A small network was shown many inputs. Here are its activations along a few directions, one row for each input.
Each table varies a few parts of the input and shows all the possible inputs, shuffled.
A made-up example of a description, with smaller parts first: one of 8 places around a ring, together with either a single point or one of 11 places around a ring or (one of 2 separate values, together with one of 6 places along a line).
Shared parts are said once, and a part with two or three values counts as separate values.
In the rows, zero is written as 128.

Other details of the inputs vary at random and push rows far along three fixed directions, the same in every table; ignore that.

A family of inputs:
r1: [ 88 153 170 126 104 164 153 129  99 135 111]
r2: [159  99  96 119 146 163 135 138 160 111 138]
r3: [139 148 173  89  85 198 146 132 139 164 129]
r4: [147 101  88 129 142 116 134 123 149 123 145]
r5: [177 117 148  84 119 100 114 112 159 176 125]
r6: [ 91 126 104 167 135 169 150 129 120  82 135]
r7: [154 130 154 139 121  83  87 106 143 153 118]
r8: [ 77 127 144  73 109 154 132 118  73 133 129]
r9: [116 118  82 143 142  97 136 135 136 107 142]
r10: [163 107 103 108 140 181 147 138 147 115 139]
r11: [163 101 104 138 135 171 123 140 161 108 138]
r12: [174 121 157  98 105 104 109 101 167 172 131]
r13: [ 96 140 107 169 143 163 151 128 108  74 146]
r14: [157 116  88 114 127 158 135 157 162 119 145]
r15: [160 108 103 141 112 163 133 131 166 109 150]
r16: [115 120  89 173 138 131 128 155 121  87 130]
r17: [129 137 172 106 111 182 144 140 110 151 105]
r18: [134  93  89  80 113 196 122 142 124 102 154]
r19: [185 114 153  93 129 107 101 123 155 173 113]
r20: [128 117  89 177 144 105 109 146 132  88 126]
r21: [ 84 158 154 105 123 152 154 156  92 142 106]
r22: [156 107  93 162 135 112 105 147 153 102 134]
r23: [138 146 177 108 129 186 143 134 101 143 122]
r24: [107 127 104 155 129 158 142 157 119  95 124]
r25: [ 89 154 167 126 104 164 150 132 101 139 115]
r26: [ 61 151 163 134 129 138 160 109  80 130 111]
r27: [116 137 139 143 148  43  94 134 115 137 101]
r28: [113 139 165  98 100 167 162 121 120 156 130]
r29: [196 123 162 110 128 119  86 116 148 166 118]
r30: [108 133 142 112 131 114 148 125 105 146 118]
r31: [122 136 139 140 148  47  93 133 117 141 103]
r32: [ 81 164 172 140 144 151 144 137  65 119 106]
r33: [153  96  92 113 141 155 148 122 162 115 149]
r34: [ 94 120  75 168 157  66 132 129 120  83 129]
r35: [124 138 151 139 137  70 108  94 117 143 124]
r36: [124 131 141 119 136  64 115 117 128 151 114]
r37: [ 94 143 153 106 137 145 164 116  85 142 115]
r38: [147 133 149 117 113  81 103 108 151 164 130]
r39: [168 100  98 128 120 140 131 111 169 130 155]
r40: [177 106 103 110 149 135 134 116 161 118 161]
r41: [139 113  90 102 120 182 168 142 151 123 153]
r42: [157 111 111 125 114 185 137 157 158 118 140]
r43: [107 140 144 130 141  89 122 138 102 136 101]
r44: [177 110  95 138 122 138 104 151 173 120 144]
r45: [132 148 150 138 124  80  87 143 130 146 111]
r46: [173 123 160 129 125  93  81  98 158 158 123]
r47: [175 101  94 112 142 137 134 114 159 126 152]
r48: [154 115 111 128 105 183 142 132 162 116 146]
r49: [152 139 175  94 104 205 149 110 123 159 125]
r50: [127 122  92 164 122 132 124 136 150  96 147]
r51: [128 112  95 133 152 151 139 141 135 102 129]
r52: [ 99 143 155 107 128 155 157 145  88 142 102]
r53: [106 125  83 144 141  95 137 138 133 105 140]
r54: [174 107 109 137 114 146 118 121 174 115 144]
r55: [119 119  90 161 130 101 132 120 137 102 145]
r56: [ 74 142  97 170 152 139 163 119  93  74 149]
r57: [ 73 132  85 160 153 138 159 154  91  77 116]
r58: [150 142 152 134 113  82  85 117 150 154 123]
r59: [155 115  95 165 138 115 105 113 154  98 145]
r60: [ 88 153 156 153 122 113 128 120  94 124 106]
r61: [ 92 135  83 160 126 118 143 135 129  94 151]
r62: [181 120 153  90 123 106 100 132 160 173 118]
r63: [ 77 138  87 155 147 124 146 160 103  90 121]
r64: [157 137 172  72 132 197 155 129 116 158 124]
r65: [137 134 167  81  92 189 163 118 133 171 134]
r66: [ 78 134  78 166 153 105 136 161 110  83 126]
r67: [ 98 143 157 105 129 155 158 141  91 137  97]
r68: [139 139 156 126 161  78 101 122 115 137 118]
r69: [164 102 102 138 135 171 123 139 158 110 138]
r70: [ 64 149 153 118 131 125 169 131  74 133 106]
r71: [ 98 116  88 142 144 128 158 133 119 102 135]
r72: [129 143 153 141 127  82  90 141 126 146 109]
r73: [ 80 159 157 114 104 149 160 128 102 144 125]
r74: [ 99 146 141 168 151  27  96  93  99 130 117]
r75: [116 115  77 149 145  86 131 136 142 100 144]
r76: [151 126 109 125 101 182 138 140 165 120 152]
r77: [146 132 163  71 110 191 156 145 126 169 116]
r78: [149 116 109 120 130 189 163 114 147 106 167]
r79: [ 59 161 149 113 125 126 164 140  82 136 112]
r80: [165 108 147  95 107  97  44 118 131 147 130]
r81: [ 73 151 147 156 132  65 127 108  92 123 108]
r82: [125 141 166 108 109 176 142 144 108 152 106]
r83: [191 132 173 112 125 118  92  98 155 158 138]
r84: [108 138 140 131 145  92 120 133 100 140  99]
r85: [127 143 167 114 126 173 138 132 101 143 108]
r86: [146 111 107 133 111 198 152 130 153 111 147]
r87: [100 145 150 130 119  99 131 111 113 142 117]
r88: [156 123  90 152 127 118 101 155 161 109 141]
r89: [179 100 104 137 127 151 112 141 163 124 138]
r90: [122 115  96 155 133 168 142 153 128  95 131]
r91: [148 126 151 126 119  70 103 103 146 155 127]
r92: [111 128  89 158 127 104 130 126 140 105 149]
r93: [150 122 140 118 139  55 102 107 136 157 117]
r94: [ 92 138 154 102 135 153 165 117  93 144 111]
r95: [159 131 159 133 113  89  91 110 144 155 120]
r96: [151 133 140  99 124  80 109 122 148 167 129]
r97: [171 121 150 116 117  80  99  95 156 163 128]
r98: [132 117  79 158 166 101 117 135 127  93 131]
r99: [113 115  93 162 135 105 133 117 136 102 144]
r100: [ 92 142 149 144 137  90 125 101 104 135 116]
r101: [134 138 152 119 156  76 115 104 113 145 126]
r102: [ 62 168 164 141 110 142 147 135  84 129 109]
r103: [123 121  89 175 140 105 108 155 135  94 133]
r104: [ 86 128 140 122 116  58  73  97  92 126 133]
r105: [149 114 157  71  82 177  92 108 128 149 144]
Description of these inputs: one of 5 places around a ring, together with either a single point or (one of 2 separate values, together with one of 10 places along a line).
Question: Changing only the place on the ring of 5 turns r18 into r8. The same change can be made to r98. Which row results?
Answer: r47
Question: Changing only the place on the ring of 5 turns r66 into r38. The same change can be made to r31. Which row results?
Answer: r87
Question: Change only the choice among 2 separate values in r42. List by row number the other rows that result.
Answer: r103
Question: Change only the choice among 2 separate values in r79. List by row number the other rows that result.
Answer: r96

A family of inputs:
r106: [ 54 161 160 128 125 113 151 125  65 134 105]
r107: [ 88 146 123 179 144  54  97 122 106 105 121]
r108: [161 115 120 130 142  51  70 118 157 138 129]
r109: [160 115 124 134 129  49  82 100 161 144 138]
r110: [156 134 165 108 127  56  86 103 139 170 120]
r111: [121 140 175  80 121 149 157 111 112 169 117]
r112: [ 80 151 165 119 116 160 141 143  82 136 101]
r113: [122 148 186  96 101 157 136 122 108 167 111]
r114: [162 110 106 115 114 180 136 143 155 123 145]
r115: [142 123 102 164 138 122 113 140 146 100 137]
r116: [ 75 155 134 169 147 114 129 151  82 106 104]
r117: [134 153 190 104 115 161 132 137 107 165 101]
r118: [ 91 141 133 139 131 139 127 145 100 113 114]
r119: [199 104  98 151 142  90  70 139 185 119 137]
r120: [126 106  56 163 159  76 127 134 145  85 145]
r121: [189  99 117 104 110 183 126 119 165 130 155]
r122: [ 77 140 146 100 113 198 174 143  86 129 115]
r123: [ 97 138 104 173 141 138 136 150 111  86 126]
r124: [111 130  94 179 144  61  96 136 124  96 128]
r125: [118 124  98 188 153  80  98 130 117  85 127]
r126: [117 135 138 145 118 108 113 114 126 129 127]
r127: [165 141 181 134 126  62  69 108 143 170 109]
r128: [ 96 128  91 170 125 185 160 144 121  78 138]
r129: [149 128 155  88 135 114 125 122 130 165 115]
r130: [160 104 125  70 116 206 163 137 151 146 134]
r131: [ 95 118  71 142 131 173 173 148 118  80 149]
r132: [ 97 145 132 141 144  66 115 122 102 126 118]
r133: [157 105  99 102 118 178 144 139 154 124 147]
r134: [126 150 195 108 105 159 132 124 109 169 102]
r135: [ 90 114  65 142 146 170 179 153 114  78 140]
r136: [119 112  87 127 119 176 162 132 139  99 155]
r137: [180 110 143 101 123  97  97  97 151 158 138]
r138: [ 64 151 139 114 138 164 189 137  73 122 113]
r139: [117 149 190  90 115 105 120 117  98 182 102]
r140: [144 116 122 118 115 128 126 107 152 135 144]
r141: [191 103  93 144 137  85  76 129 182 122 149]
r142: [181 100 112  91 119 174 149 109 179 140 157]
r143: [107 132 101 182 143  64  96 121 129  95 135]
r144: [120 156 200 100 112 113 108 125  95 181  90]
r145: [130 116  89 137 142 114 121 135 138 104 141]
r146: [163 120 126 133 125 141 113 144 147 133 125]
r147: [ 77 155 154 135 150  59 128 116  82 138 104]
r148: [203 108 127 129 118 122  91 124 184 144 139]
r149: [163 142 181 130 123  63  72 119 135 173 101]
r150: [104 138 137 130 112 177 152 123 116 121 134]
r151: [204 109 129 129 119 126  90 114 190 143 144]
r152: [166 117 145  97 107 218 140 153 148 142 121]
r153: [153 110 110 108 136 125 136 129 146 137 134]
r154: [118 112  64 175 146  80 112 115 151  80 158]
r155: [ 95 128  83 158 130 178 162 149 118  75 147]
r156: [154 123 128 124 119 139 117 125 150 131 140]
r157: [171 120 144 100 105 223 153 138 155 141 138]
r158: [ 59 148 121 154 140 104 146 127  84 102 124]
r159: [144 137 168 111 108 120 110 115 131 161 120]
r160: [ 65 165 169 134 130 125 134 140  65 133  95]
r161: [ 99 132  91 167 140 124 131 144 116  84 136]
r162: [128 115  66 177 140 152 137 160 141  71 142]
r163: [157 113 130  84 104 205 162 118 154 141 154]
r164: [135 147 187 101 112 164 128 143 107 168  95]
r165: [158 108 127  79 107 204 173 113 157 148 148]
r166: [ 81 140 114 162 141 163 142 161  97  88 113]
r167: [117 140 179  82 114 146 157 108 109 174 113]
r168: [137 145 188 102 138  37  95  96 119 187 103]
r169: [105 119  80 163 155  68 127 126 127  95 136]
r170: [ 63 152 143 117 129 164 171 139  72 123 116]
r171: [ 67 151 128 163 131 107 133 136  84 104 115]
r172: [158 102  98 102 123 172 162 125 160 126 153]
r173: [116 112  66 171 128 149 139 138 144  73 156]
r174: [126 114  91 142 132 108 126 125 142 105 146]
r175: [113 130 128 121 137 102 139 121 117 134 122]
r176: [135 124 107 164 132 118 113 140 139 105 130]
r177: [157 114 148  82 124 151 144 105 132 156 133]
r178: [139 143 182  99 142  45  97 108 115 187 100]
r179: [188  91  87 123 151  81  90 125 185 124 144]
r180: [186  98 109  88 121 175 151 115 179 141 159]
r181: [ 57 163 167 123 126 120 151 118  70 137 109]
Question: What is each input in this table made of?
Answer: one of 4 places along a line, together with either a single point or (one of 2 separate values, together with one of 9 places along a line)
Question: Changing only the place on the line of 4 turns r170 into r116. The same change can be made to r106. Which row results?
Answer: r149
Question: Changing only the place on the line of 4 turns r127 into r143. The same change can be made to r117. Which row results?
Answer: r161
Question: Change only the choice among 2 separate values in r163. List by row number the other rows that result.
Answer: r109
Question: Change only the choice among 2 separate values in r135. List by row number the other rows that result.
Answer: r129
Question: Change only the place on the line of 4 in r118. List by row number the other rows that result.
Answer: r108, r166, r179
